These are the activations of a small neural network, seen along a few directions. Each row is one input.
Each table varies a few parts of the input and shows all the possible inputs, shuffled.
A made-up example of a description, with smaller parts first: one of 4 places along a line, together with either a single point or one of 9 places along a line or (one of 2 separate values, together with one of 8 places around a ring).
Shared parts are said once, and a part with two or three values counts as separate values.

Table:
x1: [-14  -8   4   8  -3   0   8   3  10  -6   0   0   3 -14  -1]
x2: [ -3  -2   4   8   2   0  -6  -1   6  -5   0   6 -10  -2  -2]
x3: [ -4  -2  -1   8  -1   4 -12   0  12   6   0   2 -11  -8  -4]
x4: [ -9  -2   3   8  -2   3   0   1  10  -3  -2  -1  -3 -10  -2]
x5: [ 12   5   4  -1   2  -2 -12  -6  -3   3   5   3  -7   1  -2]
x6: [ -7  -1   1   7  -1   3  -6   0  11   2  -2   1 -10  -8  -2]
x7: [-10 -10   6   8   1  -4   7   2   5 -13   0   4   3  -9  -1]
x8: [  1   9   2  -1  -3   0  -4  -2   5  12  -3  -5  -2 -12  -5]
x9: [  1 -29 -29 -13  16   4  13  15 -16 -10  -6   5  18  53  23]
x10: [ -8   9   4  -3  -7  -2  11   0   2   4  -3  -8  10 -18  -6]
x11: [  0  -1   7   4   2  -3  -1  -4  -2 -10   4   3  -2  -2  -2]
x12: [ -3   6   5  -1  -5  -2   2  -1   3   9  -2  -7   1 -13  -3]
x13: [ -5   1  -2   2  -3   3  -5   2   8  10  -3  -3  -6 -12   1]
x14: [ -7   5   0   2  -5   3   2   2   7   5  -3  -5   1 -14  -1]
x15: [  0  -2   2   8   1   0 -12  -3   5  -2   2   7 -13  -1  -1]
x16: [ 12   8   4  -3  -2  -1 -10  -3  -4  11   3  -3  -5   0  -2]
x17: [ 10 -27 -33 -10  16   3   2  13 -16  -3  -7   9  12  58  21]
x18: [  1   5   7  -3  -1  -5   9  -4  -4 -12   5   1   6  -8  -5]
x19: [ -5  -4   5   8   1   0   1   0   5 -10   0   4  -4  -4  -2]
x20: [ 4 11  6 -3 -4  0  2 -3 -2  5 -1 -5  2 -8 -6]
x21: [ 7  7  4 -2  1 -2 -3 -6 -3 -4  5  2 -5 -1 -2]
x22: [ 6 15  2 -4 -5  3 -1 -4  0  9  0 -3 -2 -7 -8]
x23: [ 2  6  9 -3 -5 -5 10 -3 -7 -3  3 -4  7 -7 -2]
x24: [ 5  7  7 -3 -3 -4  1 -4 -5  3  3 -4  0 -5 -2]
x25: [-13   3   1   0  -7   0  10   4   6   2  -4  -6   7 -18   0]
x26: [ -3   2  -3   2  -3   4 -11   2   8  16  -2  -2  -8 -10   0]
x27: [ 9  9  5 -3 -2 -3 -5 -4 -4  6  2 -3 -4 -2 -2]
x28: [ 5  5  7 -1  1 -4  0 -6 -5 -4  5  1 -1 -4 -1]
x29: [  6 -27 -32 -11  16   3   8  15 -16  -8  -7   6  14  56  22]
x30: [ 8 16  2 -5 -5  3 -7 -6  0 12  0  0 -6 -4 -6]
x31: [ -4  -6   9   5   1  -4   6  -2  -2 -14   4   3   4  -3  -2]
x32: [ -4 -31 -27 -13  14   4  20  17 -15 -15  -3   3  24  50  23]
x33: [ 2 13  1 -1 -5  3 -7 -2  4 16 -3 -4 -5 -9 -5]
x34: [ 4 -1  5  4  3 -1 -6 -4  0 -8  4  4 -7  1 -2]
x35: [ -2  14   7  -4  -7   0  11  -3  -2   1   1  -4   9 -13 -10]
x36: [  8  -2   4   4   4  -2 -14  -5   0  -3   4   5  -9   5  -1]
Question: The inputs of x30 and x35 match in every part but one. If x16 is changed in the same way as x30 into x35, which row does it become?
Answer: x23
Question: Describe the family of inputs behind these rows.
Answer: one of 4 places along a line, together with either a single point or one of 8 places around a ring
Question: Which other rows agree with x22 in the place on the line of 4? List them by row number.
Answer: x2, x6, x8, x13, x21, x27, x29, x34
Question: Which other rows does x24 become when the place on the ring of 8 takes its other values? List them by row number.
Answer: x4, x11, x12, x14, x19, x20, x28

Table:
x37: [  4  -5 -18 -12   5   0  11   8  -9   1  -3  -3  14  20  10]
x38: [ -4  21  15   2 -14   0  10  -7   6   5  -1  -7   2 -33 -16]
x39: [ -4  13  21  13  -7  -5 -15  -9  14   3   7  -3 -17 -39 -12]
x40: [ 33  17  -5  -2   5   2 -45 -13  -1  25   2   8 -33  18  -4]
x41: [ -9   6  18  15  -8  -1 -10  -7  14   1   5   0 -17 -34  -9]
x42: [-13   7  14  13 -10   2  -1  -5  15   0   3   0 -11 -33  -9]
x43: [  2  22  24   8 -11  -5 -14 -12  12  11   8  -7 -15 -41 -16]
x44: [ -9  14  13   7 -11   1   7  -3  11   4  -2  -4  -4 -30 -12]
x45: [  6  -5 -10 -12   4   0  11   3 -17  -6   0  -1  14  27   8]
x46: [  0 -18 -10   3  11   0   1   6  -3 -15  -1   8   4  23   9]
x47: [ -3 -22  -8   4  11   3  -1   4  -2 -13  -1  10   1  24   9]
x48: [  3  30  20   1 -12  -1  -6 -11   9  14   5  -8  -5 -46 -20]
x49: [  5  -6 -11 -10   7  -3  11   4 -11  -9  -1   3  11  24   9]
x50: [ -7 -23 -11   3   8   5  -1   8   0  -4  -4   7   3  22  12]
x51: [ -3 -19 -14   2   8   1   1  10  -1  -5  -4   5   6  20  11]
x52: [  3  -1 -14 -15   4   3  11   5 -14   1  -5  -7  16  24   9]
x53: [ -4  28  23  -1 -14  -2   4  -9   5  11   3  -9   1 -41 -19]
x54: [ -3 -15 -12  -3   7  -1   3   8  -5  -3  -4   2   7  22  11]
x55: [  0 -12 -15  -9   4   2   9   9  -8   0  -4  -2   8  23  11]
x56: [  3 -14 -10  -7   6   0   8   6  -9  -9  -1   2   6  26   9]
x57: [  1 -17  -8   0   9  -2   3   6  -7 -12  -1   7   6  25   9]
Question: Describe the family of inputs behind these rows.
Answer: either a single point or one of 8 places around a ring or (one of 2 separate values, together with one of 6 places along a line)
Question: A walk changes only the place on the ring of 8. It starts at x39 and steps to x43. List the rest of the walk in order.
Answer: x48, x53, x38, x44, x42, x41

Table:
x58: [-12  -1  20  23  -5  -2 -18  -9  25  -9   7   5 -28 -37  -8]
x59: [ -7 -26 -20  16   9  10 -14  14  12  -5 -11  14 -14  24  11]
x60: [  2 -10 -16 -20   4  -4  30  12 -19 -18   1  -8  33  20  13]
x61: [ -6 -32   0   6  13  -8   9   3  -7 -27   5  15   7  25   9]
x62: [ -8 -11 -24 -11   2   5  14  16  -7  11 -14  -7  17  28  10]
x63: [ -2  14  29   2  -5 -10  14 -10  -3  -8  11  -7  10 -31 -12]
x64: [ -2  -5 -19 -20   0   4  24   9 -16  -6  -9 -11  24  31  14]
x65: [ -9   5   9  21  -8   2 -22  -5  26   7   2  -1 -22 -35 -10]
x66: [ -6 -18 -28  -4   7  12  -1  15   6  12  -9   0   1  24  10]
x67: [ -6  28  11 -10 -17   1  15  -8  -7  17  -4 -17  17 -26  -8]
x68: [ 43  39  11  -9  -3  -5 -44 -24 -13  27   7   3 -33   5 -14]
x69: [ -4  23  17  -7 -11  -6  18  -4  -3   1   5  -8  11 -32 -12]
x70: [ 50  10 -17 -18  16   4 -35  -8 -20  10   2   8 -12  54   1]
x71: [ -1 -20  -3  -2  10  -6  22   2 -14 -27   7   7  15  26  14]
x72: [ -9  27   2  -6 -13   5   8  -2   5  23  -9 -10   9 -31 -11]
x73: [-12 -36  -7  17  14   4 -10   8   6 -20  -1  19  -7  21  15]
x74: [ -5   9   6   6  -9   2  -7  -1  16  30   1  -6 -11 -33  -5]
x75: [ -5   3  30  18  -4 -10  -3 -10  15 -18   8   4 -17 -32 -15]
Question: The inputs of x60 and x69 match in every part but one. If x71 is changed in the same way as x60 into x69, which row does it become?
Answer: x63
Question: Describe the family of inputs behind these rows.
Answer: one of 2 separate values, together with either a single point or one of 8 places around a ring
